These are the activations of a small neural network, seen along a few directions. Each row is one input.
Each table varies a few parts of the input and shows all the possible inputs, shuffled.
Descriptions start from the smaller parts, as in this example, which fits no table here: one of 3 separate values, together with either a single point or one of 11 places around a ring or (one of 4 places along a line, together with one of 5 places around a ring).
Shared parts are said once, and a part with two or three values counts as separate values.

Other details of the inputs vary at random and push rows far along two fixed directions, the same in every table; ignore that.

A family of inputs:
x1: [ -4.8 -14.7   6.2  -9.0  -4.8  -2.6   1.8   0.1   1.8  -7.8   3.1   5.6
   3.7   0.0  -5.0]
x2: [-3.7 -4.7  1.4  2.1 -8.1 -4.6  1.5  3.6 -2.1 -9.7  1.3 -1.7 -0.8 -6.1
  2.6]
x3: [-4.4 -0.3 -9.2 10.0 -7.5 -6.2 -1.3 -3.6  5.4  0.5 -6.7 -5.2  0.1 -4.3
 -4.6]
x4: [ 66.5  50.3   0.2 -35.3  11.6  23.8  23.1   4.8  16.4  15.5  18.3  25.1
 -27.3  41.3  19.3]
x5: [-1.8 -2.4 -6.5  3.4 -4.2 -3.9  2.4 -8.2 -1.0 -0.9 -3.1 -7.4  3.0 -9.0
 -7.4]
x6: [  1.7  -7.0   1.7   4.9 -10.0   2.3  -3.8  -1.3  -1.7  -7.7  -1.4  -1.9
  11.4  -2.6  -1.2]
x7: [ -9.0  -0.5  -6.3  -3.3  -2.2  -6.4   2.7   0.8   0.7  -3.0   2.4  -7.6
  -3.4 -11.6  -3.8]
x8: [ -4.4  -2.4  -2.6   1.6  -3.6  -7.4   2.1   1.8   0.4  -6.5   2.5  -3.0
  -3.9 -10.5  -0.7]
x9: [ 2.7 -3.7 -3.3  8.1 -6.3 -4.7  1.1 -7.2 -2.1 -3.4 -1.3 -1.9  2.5 -7.7
 -4.9]
x10: [ -8.1 -16.3   2.1 -11.7  -0.6  -3.9   1.6  -2.5   2.6  -5.3   7.5  -1.6
   4.1   2.2  -3.8]
x11: [-45.1  10.3  46.3  58.3  87.6  44.9 -27.8  16.1 -48.6  60.3 -31.6  33.1
 -18.5   4.9  11.6]
x12: [-11.2  -0.8  -7.3  -7.6   0.0  -7.3   0.6   3.7   0.3  -3.8   3.1  -8.8
   2.5  -7.3  -1.6]
x13: [  0.3  -4.3   1.4   9.8 -14.7  -3.1  -8.5   3.0   2.7  -4.0  -4.9  -1.0
   8.6   0.8   1.8]
x14: [ 59.9  59.2 -14.6 -22.4  13.2  22.8  13.5   9.1  18.6  24.2   7.2  11.9
 -18.7  40.6  21.9]
x15: [ -8.0  -8.5   1.2 -10.9   0.2  -8.5   5.9  -8.8   3.7  -0.8   3.3  -1.6
  -3.9  -8.3  -8.7]
x16: [-10.8 -10.9  -1.1 -14.1   3.1  -8.2   4.9  -7.2   4.3  -0.1   6.2  -2.0
   2.8  -3.7  -3.7]
x17: [-1.3 -7.2 -3.1  1.3 -5.2  1.3 -5.3 -2.7 -1.6 -7.3 -0.6 -8.5 10.2 -0.7
 -2.3]
x18: [-4.4 -6.8  2.1 -1.2 -7.8 -1.5  0.3  9.3 -1.0 -9.3  2.0 -3.8  5.5 -3.1
  2.0]
x19: [  2.9  -5.0   0.6   8.3 -10.7  -1.3  -1.2  -5.9  -4.1  -6.9  -1.5   0.2
   5.3  -4.1  -1.5]
x20: [-7.5 -6.0 -2.6 -4.8 -3.2 -2.3 -1.8  8.2 -1.5 -7.7  4.5 -9.6  4.4 -0.8
  0.2]
x21: [ -2.1  -4.5  -4.4   5.8  -9.9  -3.2 -10.3   2.0   2.2  -3.8  -5.4  -6.8
   6.5   2.4   1.0]
x22: [-3.0 -8.8  4.8 -6.7 -0.6 -9.6  4.1 -7.1  3.1 -5.4  2.3  3.9 -5.7 -7.2
 -7.6]
x23: [ -0.6  -2.9   0.5  14.8 -14.8  -5.8  -4.8  -1.9   1.9  -4.6  -4.5   0.5
   3.4   0.5   0.8]
x24: [-3.9 -2.3 -7.5 -1.3 -1.6 -4.5 -0.7 -6.1 -0.4 -2.7 -3.0 -8.2  8.3 -5.8
 -4.4]
Description of these inputs: one of 4 places along a line, together with one of 6 places around a ring.
Which other rows does x1 become when the place on the line of 4 takes its other values? List them by row number. -> x6, x13, x18
Which other rows does x24 become when the place on the ring of 6 takes its other values? List them by row number. -> x5, x6, x9, x17, x19

A family of inputs:
x25: [-10.2 -24.4   2.5   8.2 -12.3 -15.7   7.1 -14.6  -3.9  -9.2  10.7  -0.9
   4.5  -7.6 -10.5]
x26: [  3.3 -24.8   9.6 -10.6 -10.1  -0.3  -1.7 -12.3   1.2 -16.2   0.4   1.0
  19.3  -2.1  -5.2]
x27: [ 49.4  53.0 -16.8 -32.6  12.0   7.3  29.6  11.8  16.7  11.9  12.2   2.5
 -31.7  10.0  11.5]
x28: [-23.4  -1.7 -14.1 -14.7   7.8 -20.1   1.0  -2.8   0.4  -5.5  -1.2 -22.8
  -2.6 -22.4  -6.6]
x29: [-16.5 -27.0  -3.4   2.5  -3.6 -10.9   3.2 -16.0   2.4  -7.8   9.9  -8.2
  13.0  -7.4 -12.8]
x30: [-13.8 -30.1   0.9  -2.8 -14.5 -17.4  -5.5 -12.4  13.4 -10.2  -3.8   3.1
  12.1  -5.3 -12.6]
x31: [-23.6  -8.0 -13.9 -14.9   9.4 -12.4   3.9 -14.0   2.2   2.2  -5.9 -17.5
   1.8 -17.3 -20.1]
x32: [ 65.5  59.2 -16.4  18.5 -21.3  15.8  -7.4  12.9  24.6  14.3  -8.4   2.5
  -8.3  45.9  18.6]
x33: [-12.1  -8.3  -4.3   1.9  -9.2 -17.5   6.9 -12.9   1.5  -8.8  -1.9  -4.5
 -15.6 -29.2 -12.6]
x34: [-16.6 -14.9  -6.8   2.5 -12.5 -12.9   9.3  10.7   1.2 -16.1  12.3 -11.9
   2.5 -15.6  -3.3]
x35: [-45.7  34.9  24.8  80.7  78.5  43.8 -35.2   7.4 -55.1  67.7 -55.5  21.4
  -1.8 -11.9  14.8]
x36: [ -2.9 -17.6   1.9 -21.8  -8.5   5.6  -2.4  -1.1  -1.1  -9.4   1.3  -7.8
  18.2   1.3  -5.0]
x37: [-12.6 -21.4   6.9   5.7 -28.9 -20.4  -0.8  -3.1  11.0 -20.5  -0.4   6.1
  -2.9  -9.9  -4.3]
x38: [-22.3 -16.8  -7.0 -12.9 -13.2 -20.9  -9.4   7.8   9.1 -14.5   1.3 -10.7
   6.8  -3.7   3.2]
x39: [ -3.2  -9.9  -0.4 -22.7 -11.4  -2.1  -8.4   9.9  -3.9 -18.1  10.0 -10.6
  15.6  -3.2   1.7]
x40: [-10.6 -13.3  -5.1  -0.1  -4.2 -20.3   4.7 -22.8  -1.4  -3.9  -2.6  -0.5
  -8.1 -22.6 -20.1]
x41: [-23.6 -20.3  -9.8  -7.4  -1.2  -5.7   4.7  -5.2   1.6  -2.8   8.8 -18.5
  12.2  -3.0  -9.6]
x42: [-37.6   2.8  34.4  14.3  73.2  38.9 -20.1  16.0 -28.7  53.6 -22.8  26.1
 -11.3  17.0   9.5]
x43: [ 47.4  42.7  -4.8 -27.9  -1.4   9.9  18.3  22.7  22.1   5.6  14.1  18.2
 -22.6  32.3  20.7]
x44: [ -8.9 -26.7   6.7   3.1 -23.4 -22.6  -1.7 -11.5   8.4 -13.8  -2.3   9.1
   3.6  -4.2 -10.2]
x45: [-24.5 -13.7 -11.1  -6.8  -2.1 -12.5   0.1   5.5  -0.2 -10.9  14.2 -22.0
   7.9  -7.1   2.9]
x46: [ 67.6  56.8 -24.9  20.5 -16.9  22.2   3.1   8.7  16.8  22.7   5.6  -5.8
  -0.2  32.4  25.6]
x47: [  4.5  -9.4 -11.0  44.1 -29.0   5.3 -27.1   6.2 -12.2 -21.7 -23.6 -13.7
  20.6   0.0   3.6]
x48: [-16.8  -2.0  57.6  26.5  66.1  43.7 -15.3   6.9 -46.7  36.9 -19.5  38.5
  -7.8  12.5  13.1]
x49: [ 61.5  36.2  11.2 -25.5  -7.7  24.4  18.0   8.0   9.7  -3.6  18.4  21.8
 -14.4  30.2  19.7]
x50: [ 56.2  40.6   1.6 -33.5  -2.4  24.1  16.7  23.9   7.7  -3.3  20.1  15.5
 -10.0  27.5  16.7]
x51: [-17.0 -15.7 -10.3  -5.3   5.4 -16.4   0.9 -24.6   3.9  -3.3  -3.8  -6.6
   1.5 -21.9 -23.7]
x52: [-13.4 -20.4   1.8  10.9 -18.5 -12.9   7.5  -5.1  -0.8 -15.3  12.4  -3.7
  -2.2 -14.9  -5.1]
The inputs of x39 and x45 match in every part but one. If x47 is changed in the same way as x39 into x45, which row does it become? -> x46
What is each input in this table made of? -> one of 4 places along a line, together with either a single point or one of 6 places around a ring
Which other rows does x50 become when the place on the ring of 6 takes its other values? List them by row number. -> x26, x36, x39, x48, x49
Start at x50 and move only the place on the line of 4, one step at a time. The first step leads to x43. Which rows follow, in order? -> x34, x27
Which other rows agree with x42 in the place on the line of 4? List them by row number. -> x30, x32, x37, x38, x43, x44
Start at x27 and move only the place on the ring of 6, one step at a time. The first step leads to x28. Which rows follow, in order? -> x31, x51, x40, x33

A family of inputs:
x53: [  8.5 -17.6  30.2 -21.4  17.4  23.8   4.0  -6.7  -2.7   9.4   4.8  29.1
   9.5  26.0   1.8]
x54: [-49.0 -27.6  34.7  70.3  31.5  15.3 -30.0  -7.0 -29.9  37.0 -34.6  18.9
  11.0  -5.5  -3.6]
x55: [-29.1 -56.1 -11.8 -47.5 -32.6 -46.5  20.2 -34.7  24.0 -34.2  18.9 -15.7
  21.0 -34.0 -35.1]
x56: [-13.8 -45.6  11.1  -3.7 -46.5 -20.3   5.4   7.1  10.8 -37.2  17.7   5.2
  16.5  -3.5  -1.6]
x57: [-38.0 -69.6  33.4  13.4 -13.2  -4.1 -13.2 -21.4 -26.3 -32.1  -7.7   2.9
  25.0 -25.7 -23.4]
x58: [-62.2 -37.5 -23.9  25.1 -13.1 -49.1  -9.6 -28.8   5.6  -8.2 -15.6 -29.6
   5.6 -40.2 -30.6]
x59: [ -5.7   5.0  -1.4 -41.6  39.5  13.6   6.0   0.2  -1.7  18.2   8.7  -5.8
  -9.1   5.8  -7.5]
x60: [-18.9   1.7  45.7  39.8  34.9  29.0 -21.3  15.6 -26.2  31.8 -28.4  42.1
  -5.4   9.2  12.5]
x61: [ -1.0  -1.0 -23.9 -35.4 -22.6 -20.3  17.8  15.9  19.6 -22.8  25.2 -28.4
  -8.9  -7.9  -2.8]
x62: [-34.3  24.8  10.8  19.4  59.1  24.0 -15.1  21.4 -25.3  39.1 -30.4   4.9
 -25.4  -9.8   3.7]
x63: [ 38.7  54.7 -44.8  -9.7   9.6   7.1  14.9  -2.6  23.6  24.4   3.8 -17.7
 -21.3  19.6   2.8]
x64: [ 58.6  21.1  16.2 -11.4 -16.7  24.2  18.3  16.3   0.7 -15.3  27.5  21.7
 -17.2  29.9  22.9]
x65: [ 39.0  45.6  -8.8 -27.6   2.4  -1.7  28.0  -1.5  23.9  15.6   7.4  19.4
 -27.0  10.1   6.0]
x66: [-53.1 -70.2  13.2   2.0 -11.7 -11.3 -24.7  -3.6 -13.0 -30.2 -12.1 -15.3
  37.7 -16.3 -24.6]
x67: [ -9.1  24.3  20.8 -22.4  54.2  16.5  10.1  20.0  -7.2  31.1  18.1  18.2
 -39.3  15.0  18.1]
x68: [-41.1 -34.9 -17.4  65.5 -39.3 -17.8 -37.3 -12.3 -10.7 -15.7 -28.4 -36.0
  48.4 -29.6 -11.3]
x69: [-39.3  16.0  16.5  17.8  63.2  28.1  -7.5  27.6 -39.4  34.1  -4.3  -2.8
  -6.7 -10.0  19.6]
x70: [ 61.6  21.3 -23.3 -27.4 -63.3 -24.5   7.4   1.8  43.5 -31.3   8.9   4.0
  -1.2  25.2  10.9]
x71: [-56.9 -66.4   9.5  16.9 -19.7 -11.1 -28.3 -10.9 -24.7 -28.9 -15.1 -23.1
  55.3 -27.1 -18.8]
x72: [ -0.4  14.9  -7.9 -29.4  35.9  16.6   5.6  -3.4 -12.6  20.6   5.5 -10.2
   9.2   1.3   2.8]
x73: [  1.3 -17.2 -14.8 -65.2  -8.6 -28.1  17.7 -23.9  26.6 -14.9  24.2 -10.4
  -2.7  -3.6 -17.5]
x74: [-61.9 -37.2  46.7  14.9  76.7  19.0 -10.5 -14.8 -52.3  22.9 -14.5  19.1
  -8.1 -34.3 -19.2]
x75: [ 17.5  10.3 -76.8  -3.0 -68.3 -44.9  13.8 -24.6  36.4 -30.6   6.4 -55.8
  25.6 -23.5 -14.2]
x76: [-45.6  -3.8  39.9   4.8  66.3  20.4   6.0  15.9 -26.6  37.5   6.5  28.6
 -25.5  -8.1   8.0]
x77: [ 65.7  37.2 -33.9  -8.4 -68.4  -7.5   0.2   8.3  31.9 -29.6   2.8 -16.8
  21.7  16.2  16.8]
x78: [ 50.0  37.6  -4.8  -9.1 -15.5  24.3   5.8  29.5   4.5  -5.8  21.1  -2.0
   8.9  36.6  33.4]
x79: [-58.2 -40.2 -16.5  32.0 -15.1 -43.3   0.4 -31.7   3.7  -3.8 -13.1 -18.7
  13.2 -44.6 -33.7]
x80: [  3.5  44.4   8.2  -8.5  46.3  12.1   2.4   8.5  -3.1  36.7 -11.9  20.7
 -37.9  10.4  11.7]
x81: [ 14.6  11.8   0.8  27.3   4.8   5.0 -15.7  -5.8   5.7  20.9 -12.7   7.8
  -3.2  24.1   9.0]
x82: [ 41.5  63.1 -31.5 -14.6   2.0  10.0  11.9  10.5  11.2  13.6  -4.6 -10.3
 -10.3   5.4  19.2]
x83: [-56.7 -79.7  20.8  -4.9 -12.5 -23.4 -20.9 -16.5  -8.0 -30.1  -8.2  -2.8
  31.1 -15.4 -22.3]
x84: [ 54.7  49.2  -9.4 -14.6   1.1   4.5  25.9  -3.0   8.3   1.7   4.4  14.4
 -33.1   0.0   5.3]
x85: [ 15.4  19.0   4.9  16.8  -0.9  15.5 -19.8  23.7  -0.7   3.1 -19.0   7.7
   0.2  16.0  11.2]
x86: [ 64.9  26.9 -46.7  -3.1 -59.1 -11.4   3.5  -4.5  44.9 -18.9   7.6 -24.6
  11.6  28.4   2.4]
x87: [ 24.0  12.5  24.7  28.3  -7.6  19.4  -9.7   5.5 -16.7  -1.6 -14.5  25.0
  -8.9   3.9   9.0]
x88: [ 24.7  44.7  -3.8  25.2  42.1  21.6  12.4 -12.7 -14.0  38.1  -4.1  14.5
 -31.6   3.8   0.8]
x89: [  7.1  11.5  32.2  -2.3  33.7  28.9  -5.8  30.7 -11.1  17.2  11.3  32.3
 -19.4  38.3  29.3]
x90: [ 58.7  18.6 -22.7 -47.1 -39.4 -20.6  44.8  -1.9  29.2 -36.5  43.9  -6.3
 -21.1  -2.6   2.8]
x91: [ 39.5  33.3  15.6  43.9  16.2  37.3  -7.7  -5.1 -17.2  31.5 -10.3  22.0
 -13.5  24.3  13.4]
x92: [-15.3 -45.0 -12.1  -5.0 -62.4 -30.4  -5.5  18.8  15.0 -56.7  14.5 -26.3
  25.5  -7.8  -7.3]
The inputs of x56 and x76 match in every part but one. If x87 is changed in the same way as x56 into x76, which row does it become? -> x84
What is each input in this table made of? -> one of 2 separate values, together with one of 4 places along a line, together with one of 5 places along a line
Which other rows does x87 become when the place on the line of 4 takes its other values? List them by row number. -> x57, x64, x91
Start at x81 and move only the place on the line of 4, one step at a time. The first step leads to x70. Which rows follow, in order? -> x89, x83
Which other rows does x88 become when the choice among 2 separate values takes its other values? List them by row number. -> x91
